Each row below holds a small network's activations on one input, seen along a few directions.
In each table, some parts of the input vary, and every possible input appears once, in random order.
Descriptions start from the smaller parts, as in this example, which fits no table here: one of 4 places along a line, together with either a single point or one of 9 places around a ring or (one of 3 separate values, together with one of 5 places around a ring).
Shared parts are said once, and a part with two or three values counts as separate values.

Other details of the inputs vary at random and push rows far along two fixed directions, the same in every table; ignore that.

Rows:
row 1: [ -6 -47   5  -1  -4 -83   7 -15 -10  70 -56   0  -7   8]
row 2: [ -2  29   2  36 -37  39  31 -16  23  11 -22  -7 -61 -18]
row 3: [  4  14  -8 -36  19  61  -9  24 -27 -46  61  12  48 -10]
row 4: [ 21  19 -10 -25 -10  38   0  19   7 -48  27  39  31 -24]
row 5: [ 20 -77 -30 -57 104 -59 -53  29 -60  -6  37  22  78  18]
row 6: [-32  37  19  22 -51  29  10 -24  21   1 -15 -18 -47  -6]
row 7: [-30 -48  10   4  13 -84 -23 -21  -8  70 -45  -6 -33  45]
row 8: [ 19 -78 -34 -63 100 -54 -53  34 -53   4  43  31  71  33]
row 9: [ 27  12 -14 -22  -8  35   2  22   3 -55  31  33  33 -24]
row 10: [-15  61  80  21 -40  16 -24  42  29  32  15 -44 -33 -10]
row 11: [ -9  28   9  45 -42  38  40 -16  17   6 -27 -11 -54 -18]
row 12: [ 25  20 -23 -15  16  39 -12  10  18 -56  45  23  49   6]
row 13: [ -5  39   4  35 -43  42  26 -16  20   9 -26  -2 -59 -15]
row 14: [ 29  24 -17  -3  12  36   6  -1   7 -71  38   1  42 -10]
row 15: [ -2 -50  -2  21  25 -65   2 -22  -7  65 -44   5 -31  21]
row 16: [ 22  12  -9 -16 -10  33  11  14   2 -53  31  29  37 -30]
row 17: [ -6 -32 -10  12  15 -82   3 -19   8  64 -55 -23  -8  41]
row 18: [-30  27  18  12 -40  45  38  -2  -9  17 -20 -50 -24 -23]
row 19: [ 31  25 -26 -11   8  41  -8   7  13 -63  46  12  40   0]
row 20: [-35 -45  12  10  16 -88 -13 -21  -7  61 -47 -12 -29  37]
row 21: [-27  30  25  28 -42  23  21 -29  13 -13 -17 -33 -42 -18]
Each input here is: either a single point or (one of 4 places along a line, together with one of 5 separate values).
- Which other rows does row 16 become when the choice among 5 separate values takes its other values? List them by row number. => row 11, row 17, row 18, row 20

Rows:
row 22: [  2  -3   4   4 -21 -50   2   0  24  55 -43 -15  -7  23]
row 23: [  0 -39 -33 -30  43 -31 -31  -2 -21  -5  11  30  21  24]
row 24: [  4  24 -12  -6  15  63   6  11 -17 -59  44 -22  34  -5]
row 25: [ 32  30 -14  15  21  54 -15  16  12 -60  55  33   4   1]
row 26: [  1  13 -23 -16   1  50   0 -12  -4 -75  46  36  22 -22]
row 27: [  3  16 -24 -19   0  58  -3   0  -5 -64  40  22  18 -11]
row 28: [  3 -37 -24 -22  60 -26 -26   0 -31  -2  15 -10  39  24]
row 29: [ -1  60  19  22 -71  50  34  -3  40   7 -22 -27 -17 -15]
row 30: [  5   9 -12  -4   7  45   6  -9  -8 -72  38 -10  30 -23]
row 31: [-31  56  19  35 -56  73  47 -21   2  -4 -25 -71 -37 -14]
row 32: [ 14 -40 -19 -40  45 -23 -13  26 -33  22   8  16  35   1]
row 33: [-28  52  97 -17  -8  35 -63  65   6 -10  71 -39   4 -11]
row 34: [-46  19  95 -10   2 -34 -68  53  -2  56  27 -46 -15  14]
row 35: [ -1 -12   3  34   7 -43  -5 -22  18  41 -34  12 -48  15]
row 36: [  2  -9  10   9 -30 -63   9 -14  24  43 -50  -2 -14   8]
row 37: [  4  48   6  43 -40  52  17 -10  35  -9  -4 -10 -56 -12]
row 38: [-27 -25   8  18  -5 -41  19 -28  -6  34 -42 -41 -21  11]
row 39: [ -2  41  16  57 -53  40  25 -21  39 -17 -27  -5 -66 -25]
row 40: [-26 -16   7  16   0 -38  21 -27 -10  40 -40 -42 -19  16]
row 41: [-31  48   6  18 -61  71  37 -25  10 -10 -16 -22 -42 -14]
row 42: [ 30 -23 -13 -23  30 -56 -21  13   9  -2   8  34  45  17]
row 43: [  3   3 -21 -10  -6  42   2  -7  -1 -83  44  37  20 -26]
row 44: [ 30 -21 -15 -23  31 -56 -24  10   6   0   8  37  47  14]
row 45: [ 16  17  -9 -27  10  66  11  33 -23 -32  37  10  37 -30]
row 46: [-27 -12   6  18  -3 -36  18 -31 -12  44 -45 -44 -20  12]
row 47: [-27 -24  -2   6 -13 -40  10 -34  -3  38 -40   2 -30  14]
row 48: [ 29 -21 -21 -27  30 -46 -30  20   7   8   9  24  44  22]
row 49: [-25 -17   3  10   1 -28  10 -21 -10  46 -40 -53 -19  23]
row 50: [ 15 -43 -14 -34  40 -31  -8  17 -35  14   8  26  37  -7]
row 51: [ -2 -52 -27 -21  31 -43 -25 -12 -19 -20   7  43  19  11]
row 52: [  1  59  18  21 -66  48  34   3  39   0 -16 -25 -12 -11]
row 53: [ 22  11 -12 -29   8  60   8  32 -16 -39  39  10  37 -30]
row 54: [ 21   1  -4 -16 -10  43  15  17 -18 -48  32  18  28 -40]
row 55: [ -3 -37 -24 -27  43 -26 -24   1 -23   0  10  27  22  34]
row 56: [ -3  -6   4  33   8 -30  -7 -16  13  54 -30   1 -49  31]
row 57: [ 25 -33 -19   5  57 -44 -32   0   6  -6  20  48   5  19]
row 58: [ 15  16  -9 -28   9  66  14  36 -21 -34  42  10  37 -31]
row 59: [  1 -10  -2  28   6 -35 -11 -15  17  49 -32   0 -50  24]
row 60: [  4 -10  11   8 -25 -64  11  -9  24  39 -47  -1 -10  11]
row 61: [ 23 -39 -18   8  49 -49 -32   1   7 -12  14  49   2  14]
row 62: [-11  35  23  16 -62  52  52  -5   1  13 -28 -28 -30 -43]
row 63: [-13 -30  17   3 -24 -34  27  -9 -19  60 -52 -11 -25 -13]
- Changing only one part turns row 46 into row 40. The same change can be made to row 56. Which row results? => row 25
- Changing only one part turns row 50 into row 62. The same change can be made to row 23. Which row results? => row 27
- What is each input in this table made of? => one of 2 separate values, together with either a single point or (one of 4 places along a line, together with one of 5 separate values)
- Which other rows does row 51 become when the choice among 5 separate values takes its other values? List them by row number. => row 30, row 36, row 39, row 63
- Start at row 25 and move only the place on the line of 4, one step at a time. The first step leads to row 37. Which rows follow, in order? => row 57, row 61
